[-2.73  7.61 -3.52  3.96 -0.08  6.44] yields -2.73, 6.44

[ 6.18 -2.88 -0.80  0.10] yields 6.18, 0.10

[2.77 0.04 1.32 7.87] yields 2.77, 7.87

[ 1.28  1.59  6.65 -7.32  5.37] yields 1.28, 5.37

[ 5.64 -7.04 -3.63 -2.58 -6.05  7.74 -1.44] yields 5.64, -1.44

[ 5.77 -7.14  2.22 -0.24 -3.42] yields 5.77, -3.42

[ 1.47 -0.10 -8.74  3.48  2.28  2.84 -7.84] yields 1.47, -7.84

[[ 7.26  1.51  1.64  3.44 -6.18  4.24]
 [-5.70 -2.30 -1.33 -2.37  5.89 -5.05]] yields 7.26, -5.05

[[ 5.19 -0.72  3.62  0.42 -0.69]
 [ 7.53 -2.55  3.40  0.14 -1.17]] yields 5.19, -1.17
---
[ 63  71 252   9 202  94 103] yields 9, 252

[  2   4 -30 -46  35 -39 -36] yields -46, 35

[ -5 -20  49 -46  32] yields 49, 49

[[9429 8617 1966 6585 7386]
 [8022 8012 1601 4276 2764]
 [7780 7173 7073 8256 9689]] yields 1601, 9689

[[2723 8098 7090 2285 1169]
 [6949 6138 2948 2047 2522]
 [8563 1734 4940 5032 2682]] yields 2948, 8563

[-815  505  284  526  486  909  368] yields 526, 909

[219 949 595 636 883 332 664] yields 636, 949

[9218 8136 6023 6407 7862 6515 1656] yields 6407, 9218

[-44  -6 -27  30  29] yields -27, 30

[170 699 904 878 802 723 978] yields 878, 978
---
[[8.02, -5.51, 0.83, -0.15, -2.79, 3.27, -1.10],
 [6.90, -3.74, 0.55, -1.32, -3.01, 3.18, -1.32]]
-1.32

[[-1.61, -0.18, 0.78, 0.04, -0.14],
 [3.22, 2.14, -6.15, 0.50, 2.94]]
2.94

[[4.64, 2.37, -6.60, 4.22],
 [0.02, 1.06, -0.49, -2.41]]
-2.41

[[-2.29, -6.15, -7.21, 2.53, -1.81, 0.53],
 [-3.84, 8.42, 5.18, 3.15, 0.71, -6.89]]
-6.89

[[6.94, 6.93, 6.69, 7.28, 6.57],
 [5.62, 4.87, 5.58, 6.06, 8.35]]
8.35

[[4.23, 3.34, 5.00, -4.65, 0.99],
 [3.28, -2.75, -1.85, 6.42, -2.47]]
-2.47
---
[[-3.89  0.00 -0.10  2.85 -1.01 -4.83 -0.11 -2.04 -0.29 -2.36  0.16  1.11
  -3.62  6.95 -0.05  0.94]
 [ 4.25 -0.08 -0.13 -2.41 -0.17  4.31  0.15  4.52 -0.06  0.03 -0.12 -0.26
  -1.08 -6.41  0.28  0.37]
 [ 0.28  0.08 -0.04 -0.96 -1.77  0.99 -0.29 -0.82  0.18 -7.29  4.22 -0.55
  -6.23 -0.33 -0.30  7.86]
 [-1.19  0.06  0.04  1.89  1.35 -2.74 -0.25  0.14  0.06  5.38 -3.74  0.98
   4.67  2.67 -0.12 -7.31]
 [-1.11  0.00  0.04  0.02 -2.40 -1.25  0.13 -0.26 -0.13 -5.88  2.14 -0.93
  -6.35  2.13  0.21  5.66]
 [-5.12 -0.04 -0.08  3.26  1.49 -7.88  0.21 -5.88  0.18 -0.54  0.76  0.25
   3.26  7.67  0.21  1.75]
 [-1.32 -0.06 -0.09  1.38 -1.30 -1.91 -0.24  0.01 -0.55 -0.57  1.32  0.20
  -2.28  0.79  0.12  1.30]] -> 5.66

[[ 3.53  4.06 -1.28  5.47 -1.60 -3.60  4.98  5.18  4.20]
 [ 4.48  2.06 -2.36  1.31 -5.99  3.65  7.13 -3.17  5.39]
 [-4.95 -2.97  2.29 -2.57  5.11 -1.92 -7.72  1.02 -5.97]
 [ 2.13  0.38 -1.54 -0.44 -4.72  3.77  3.53 -4.17  2.55]
 [-4.25 -5.63  1.65 -7.77  2.15  5.19 -5.80 -7.47 -5.11]
 [-0.01 -0.76 -0.21 -1.43 -1.04  1.83  0.15 -2.46  0.02]] -> 2.55

[[ 0.91 -0.78  0.86  0.21  1.20  0.54  0.28  0.24 -0.14 -2.42 -1.59  6.72
   0.13 -0.34 -1.35]
 [ 1.67 -0.91 -1.60 -0.94  2.10 -2.20 -0.95  0.59  2.92 -0.19  0.36 -1.37
  -0.77  0.87 -3.05]
 [ 1.49 -0.63  0.52 -1.62  0.94  1.47 -0.95 -0.24 -1.14 -2.70  3.54  2.19
  -2.24  1.07 -0.70]
 [-1.46  1.27 -0.12  0.66 -0.37  2.90  0.58 -0.46 -1.62  1.42 -0.70  0.61
  -1.13  1.36 -0.19]
 [ 2.24 -0.62 -1.65 -1.00  1.10 -1.55  0.16  0.30  3.16  4.71 -0.32 -3.84
   1.90 -0.18 -2.75]
 [ 1.67 -1.03  2.11 -1.52  1.78  0.86 -1.63 -0.28 -0.49 -2.95  3.08  2.09
  -0.84  1.17 -0.60]
 [-1.91  0.49 -0.93 -0.33  0.39  2.77  0.45 -0.13 -2.51  1.59 -0.80 -0.62
  -1.85  2.92 -0.10]
 [ 2.00 -1.27 -1.58 -0.67  0.70 -1.47  0.20  0.67  4.06  3.61 -0.32 -3.44
   1.04  0.40 -2.58]
 [-1.66 -0.41 -2.54  0.08  0.76  0.10  0.70  1.88  0.88  3.32 -1.58 -1.88
  -0.14  1.55 -0.72]] -> -0.10

[[-0.18 -4.30 -1.37  3.18  0.18  3.12 -0.65 -1.72  1.18  0.68 -1.77]
 [ 0.01 -0.82 -2.96  2.30 -0.19  1.62 -0.85 -2.54  3.23  0.59 -2.57]
 [-0.10  1.34  0.92 -3.06  0.06 -1.71 -0.94  4.21 -2.52 -0.56  4.22]
 [-0.38 -0.61 -1.87 -1.10 -0.06 -0.63 -0.90 -6.66  4.27 -2.74 -5.87]
 [-0.41  2.22 -1.61 -5.48  0.05 -3.29 -0.86 -0.19  0.59  4.02 -0.60]] -> 4.22

[[-1.44  0.23 -4.31  0.76  0.59 -0.32 -1.62]
 [-0.40  0.71  7.40 -0.59  0.39 -0.81 -0.39]
 [-2.26 -0.72  0.91  0.53  0.06 -0.43 -1.20]
 [-2.49  0.56 -1.87  0.28 -0.97  0.81  0.04]
 [ 3.47 -1.36 -0.96  1.18  0.12  0.51  1.39]
 [-0.39 -1.37  1.64 -0.07 -0.10 -0.32 -1.40]
 [ 0.38 -0.13  3.51 -0.37 -1.20  0.44  0.86]
 [-1.06  0.93  0.01  1.10  1.71  0.24  1.05]] -> -1.40

[[-1.34  6.10  4.42  3.26 -7.57  5.28  4.84 -1.22  0.79 -4.84]
 [-4.13 -0.03 -2.22 -0.56 -2.27 -1.87  4.13 -2.57  4.10 -7.15]
 [ 4.23  4.49  6.17  3.15 -3.76  6.19 -2.51  2.46 -6.65  5.53]
 [ 2.01 -6.18 -4.43 -3.33  7.72 -4.83 -4.69  1.29  0.40  5.43]
 [ 3.69  5.29  6.79  3.51 -5.17  6.75 -1.91  2.17 -6.35  4.40]
 [-1.83  6.93  5.21  3.86 -8.48  5.62  4.76 -1.16 -1.14 -5.44]] -> 5.43

[[ 2.74  6.54  1.62  1.02  0.52 -0.74  1.94]
 [ 0.16 -0.12  2.16 -2.65  0.90  3.34 -0.02]
 [ 1.32  3.87  4.83  1.02  2.02  5.73  6.04]
 [ 1.71  5.91  3.79  0.40  0.91 -3.37  1.94]
 [ 0.39  3.92  4.05  3.30  0.42 -1.31  1.94]
 [ 3.90 -0.86  3.79  1.02  1.20 -1.66 -0.45]
 [ 1.49  3.92  3.79  1.35  1.62 -1.31  1.94]
 [ 4.79  6.42  5.35  2.19  0.90 -1.31  0.23]
 [-3.58  3.54 -0.22  1.02  0.90  0.81 -2.12]
 [ 0.26  4.03 -0.81  1.02  0.90  4.80  3.51]
 [ 1.32  3.92  4.77  1.02 -2.97 -2.65  1.94]] -> -2.12

[[-0.95 -0.07 -0.81  0.09  1.64 -0.24  0.75]
 [ 3.08 -0.81  4.56  1.61 -1.52 -0.90  4.15]
 [-1.19 -1.70 -1.23  1.43 -0.75 -1.66 -0.94]
 [-1.01  0.69 -1.51  1.42 -0.22 -1.04 -1.54]
 [ 6.44  0.98 -0.46 -4.37 -1.17  2.40 -6.76]
 [-3.05 -0.04  0.49 -0.35  1.23 -1.49 -0.66]
 [-1.32 -0.66 -1.95  1.28 -1.50  0.20 -0.52]
 [-0.95  2.78 -0.45 -1.95  1.07  1.76  1.67]
 [ 2.67 -1.01  4.33  1.66  0.54 -2.17  4.20]
 [ 1.78 -0.94  1.78  0.73  0.60 -0.70  1.29]
 [ 0.53  0.21  0.31  0.10 -0.71 -0.26  0.41]
 [-1.73 -0.85 -1.52 -0.80  3.45 -1.58  0.10]] -> 1.29
---
[[-7.15  4.33  1.96 -5.12  7.33 -0.47]
 [ 2.83 -3.58 -5.05  7.49 -0.91 -7.44]
 [ 4.83  3.02  4.31 -3.13  2.02 -7.91]] out 4.33

[[ 1.17 -0.25  1.57  1.54 -1.16]
 [ 6.42  2.73 -1.37 -0.92  0.30]
 [-0.54 -5.39  0.50 -1.69 -0.79]] out -0.25

[[ 0.66  7.97 -0.11 -0.57  3.12  6.50 -1.95]
 [-1.97 -7.47 -0.11  1.13 -3.77 -6.64  1.97]
 [-1.97  5.40 -3.07  1.13  3.12  6.50 -1.95]] out 7.97

[[ 1.50  8.09  0.38  2.58]
 [-5.45  3.48 -8.20  4.30]
 [ 1.32 -5.61  3.79  4.57]] out 8.09

[[ 0.19 -0.29 -3.69 -0.48 -0.17 -1.47]
 [ 0.84  1.12 -0.72 -5.81  1.26  0.12]
 [ 2.11 -1.80 -0.48  0.86 -6.31  0.43]] out -0.29

[[ 1.91  0.78  2.87 -1.26  1.53 -0.20]
 [ 3.56  0.28  6.02 -0.17  2.00 -1.16]
 [-0.11  2.94  1.28 -3.62  6.73  0.43]] out 0.78
